These are the activations of a small neural network, seen along a few directions. Each row is one input.
Each table varies a few parts of the input and shows all the possible inputs, shuffled.
A made-up example of a description, with smaller parts first: one of 3 separate values, together with either a single point or one of 9 places along a line or (one of 5 places around a ring, together with one of 6 places along a line).
Shared parts are said once, and a part with two or three values counts as separate values.
In the rows, 128 means zero.

Other details of the inputs vary at random and push rows far along three fixed directions, the same in every table; ignore that.

A family of inputs:
x1: [124 113 122 190 121  86 138 152 130 130  50]
x2: [123 161 113 128 172 182 122 113 114 110 165]
x3: [141 171  62 153 173 158 110 133 150 102 123]
x4: [118 179  70 147 191 130 119 145 121 103 134]
x5: [142 189 164 157  46 193 180 126  97 124 129]
x6: [123 105 185 180  39  98 180 141 105 143  57]
x7: [148  78 135 171 132  24  97 138 168 132  63]
x8: [ 98  90 138  74 125 136 111 132 138 149 145]
x9: [117 205 174 166  64 177 197 145  65 125 140]
x10: [103  79 150  79 120 127  96 106 134 152 174]
x11: [142  93 119  73 105 139 122 105 146 144 153]
x12: [131 110 165  79 125 125 112 121 147 140 162]
x13: [121 162  79 147 198 158 123 147 134 104 111]
x14: [130  73 147  76 124 132 120  95 123 144 168]
x15: [124 108 161  75 128 119 101 122 150 134 162]
x16: [133 114 113 148 159 118 111 117 126 124 125]
x17: [131 192  88 130 148 194 123 129 132 100 150]
x18: [131 116 134 147  97  84 157 134 107 140 106]
x19: [160 112 102 163 176  61 106 129 163 104  77]
x20: [120 109 137  78 117 120 136 129 110 157 167]
Description of these inputs: one of 4 places along a line, together with one of 5 separate values.
Q: Changing only the choice among 5 separate values turns x20 into x1. The same change can be made to x18. Which row results?
A: x6
Q: Change only the choice among 5 separate values in x3. List by row number the other rows that result.
A: x2, x9, x12, x13

A family of inputs:
x21: [113 132 108 144 144 129 116 129 136 111 113]
x22: [106 134 130 116 112 147 128 129 115 118 138]
x23: [111 127 154 110  86 140 152 137  91 142 134]
x24: [143 169  92 118 218 171 112 142 132  89 194]
x25: [130 179 118  99 164 175 144 119 101 104 184]
x26: [126 151 106 144 138 121 122 139 146 132 113]
x27: [133 146 103 155 158 118 149 140 126 123  97]
x28: [130 123  89 118 168 135 119 126 123 138 133]
x29: [117 146 122 154 130 133 131 145 113 116 104]
x30: [128 111 120 176 126  97 125 122 141 128  92]
x31: [115 104 121 161 138  84 119 142 130 128  83]
x32: [122 119 182 158  98 100 142 132 117 135 110]
x33: [110 114 156 104  70 124 130 126 110 150 144]
x34: [118 126 178 104  90 136 141 119 115 134 164]
x35: [141 152 158 165  67 126 139 122 128 118 105]
x36: [135 136 100 139 171 141 134 123 115 128 123]
x37: [124 104 104  58 171 140 112 112 158 132 175]
x38: [121 159 155 172  84 144 165 133 129 118  99]
x39: [120 114 155  79 105 174 133 116 113 157 168]
x40: [141 159 147 122 132 180 134 127 123 112 137]
x41: [136 147 119 154 139 159 139 130 118 121 110]
x42: [130 155 138 134 105 157 162 131 124 116 124]
x43: [133 145 115 134 174 131 120 134 130 109 130]
x44: [148 170 133 129 126 166 154 132  99 111 131]
x45: [128 121 118 140 101  94 130 133 136 145 111]
x46: [153 141 119 130 155 142 123 133 134 109 111]
x47: [107  93 123 119 104  94  98 126 146 144 122]
x48: [136 178 133 174 119 122 142 134 109 113 117]
x49: [126 100 136  86 142 101 100 127 136 156 158]
x50: [139 136 102 160 133 123 143 157 142 119 124]
x51: [147 102 112 102 177 113  97 123 153 124 127]
x52: [124 131 150 112  81 156 159 112  97 143 156]
x53: [121  94 133 113 129  99 126 133 152 148 116]
x54: [122 106 116 120 166 103  97 120 158 122 132]
x55: [122 108 121 140 111  93 131 133 149 134 106]
x56: [138  89 125  58 124 122 111 109 136 134 162]
x57: [153 122  77 141 168 133 107 144 146 105 141]
x58: [121 139 129 101 115 168 120 106 129 141 173]
x59: [144 146 122 145 141 140 122 121 143 102 112]
x60: [112 115 121 104 130 129 133 119 110 125 142]
x61: [121  95 134 152 108 108 119 117 144 140 108]
x62: [118 175 103 145 166 165 137 128 114  88 131]
x63: [126  77 111  99 143 105 114 105 138 148 141]
x64: [131 127  89 118 169 118 135 122 139 119 129]
x65: [126 102  91 117 162 112  85 120 156 150 132]
x66: [125 109 154  86  97 167 139 108 119 145 162]
x67: [129 127 130 192 119 114 131 134 132 131  77]
x68: [123 160 159 101 120 167 132 121 116 132 177]
x69: [133 147 141 170 145 105 144 135 110 119 105]
x70: [124 143 146 140 150 135 125 130 129 121 130]
x71: [129 155  84 112 190 151 121 139 145 115 136]
x72: [140  63 125  99 142  76  83 129 163 143 112]
x73: [132 119 115 153 131  98 132 145 145 130  85]
x74: [143 102 157 132  65  85 122 122 132 145 107]
x75: [146 125 121 110 157 133 113 112 147 110 133]
x76: [117 148 136 130 122 161 142 141 107 116 123]
x77: [120 112 157 108  81 152 140 110 116 147 153]
x78: [126 126 106 127 139 108 136 142 129 140 114]
x79: [130 142 137 174 132  93 144 126 117 113 105]
x80: [130 175 136 180 144 133 143 141 110 104 112]
x81: [122  65 121  61 130 111  87 115 146 183 161]
x82: [136 136 177 124  66 143 137 124 120 141 131]
x83: [124 106 157 109  68 128 132 113 117 165 148]
x84: [120 159 106 160 138 143 138 136 116  96 103]
x85: [153 175 124 180 122 138 141 128 124  86  93]
x86: [119 143 153 101  79 151 143 119 131 142 158]
x87: [152 117 112 123 153 108 119 113 138 111 115]
x88: [125  86 150 172 113  46 120 128 147 134  86]
x89: [129 116  93 113 153  98 107 140 149 151 121]
x90: [142  66 118  71 141  79  74 124 160 161 136]
x91: [111 108 172 115  60 148 148 145 102 140 156]
x92: [132  70 126 127 112 113 114 130 144 152 145]
x93: [152 156 104 123 163 158 123 121 136  91 128]
x94: [115 138 119 100 155 159 134 129 104 123 147]
x95: [108 134 168 167  79 132 147 142 111 131  94]
x96: [117 152 136 106 111 159 132 138 102 140 148]
x97: [107 111 155  91  84 137 119 129 120 157 150]
x98: [120 146 163 180  83 128 164 144 129 130  81]
x99: [133 110 102 151 170 111 111 128 141 131 102]
x100: [127 137 114 149 146  99 104 124 147 119 124]
x101: [122 145 134  82 108 166 159 122 109 133 172]
x102: [149 104 130 147 137  86 123 130 134 128  86]
x103: [117 148  82 134 156 134 128 133 113 105 125]
x104: [132 178 131 104 161 187 139 120 115  98 174]
x105: [122 107 158 151  99  77 140 138 112 145 110]
Q: Describe the family of inputs behind these rows.
A: one of 5 separate values, together with either a single point or (one of 2 separate values, together with one of 8 places around a ring)
Q: Changing only the choice among 5 separate values turns x103 into x56. The same change can be made to x29. Which row results?
A: x72
Q: Changing only the choice among 5 separate values turns x32 into x31. The same change can be made to x34. Which row results?
A: x22
Q: Change only the place on the ring of 8 in x86. List by row number the other rows that result.
A: x37, x38, x42, x45, x55, x64, x101
Q: Change only the place on the ring of 8 in x63. List by row number the other rows that result.
A: x30, x52, x58, x61, x66, x77, x83
Q: Change only the choice among 5 separate values in x50. List by row number the other rows that result.
A: x24, x57, x91, x92
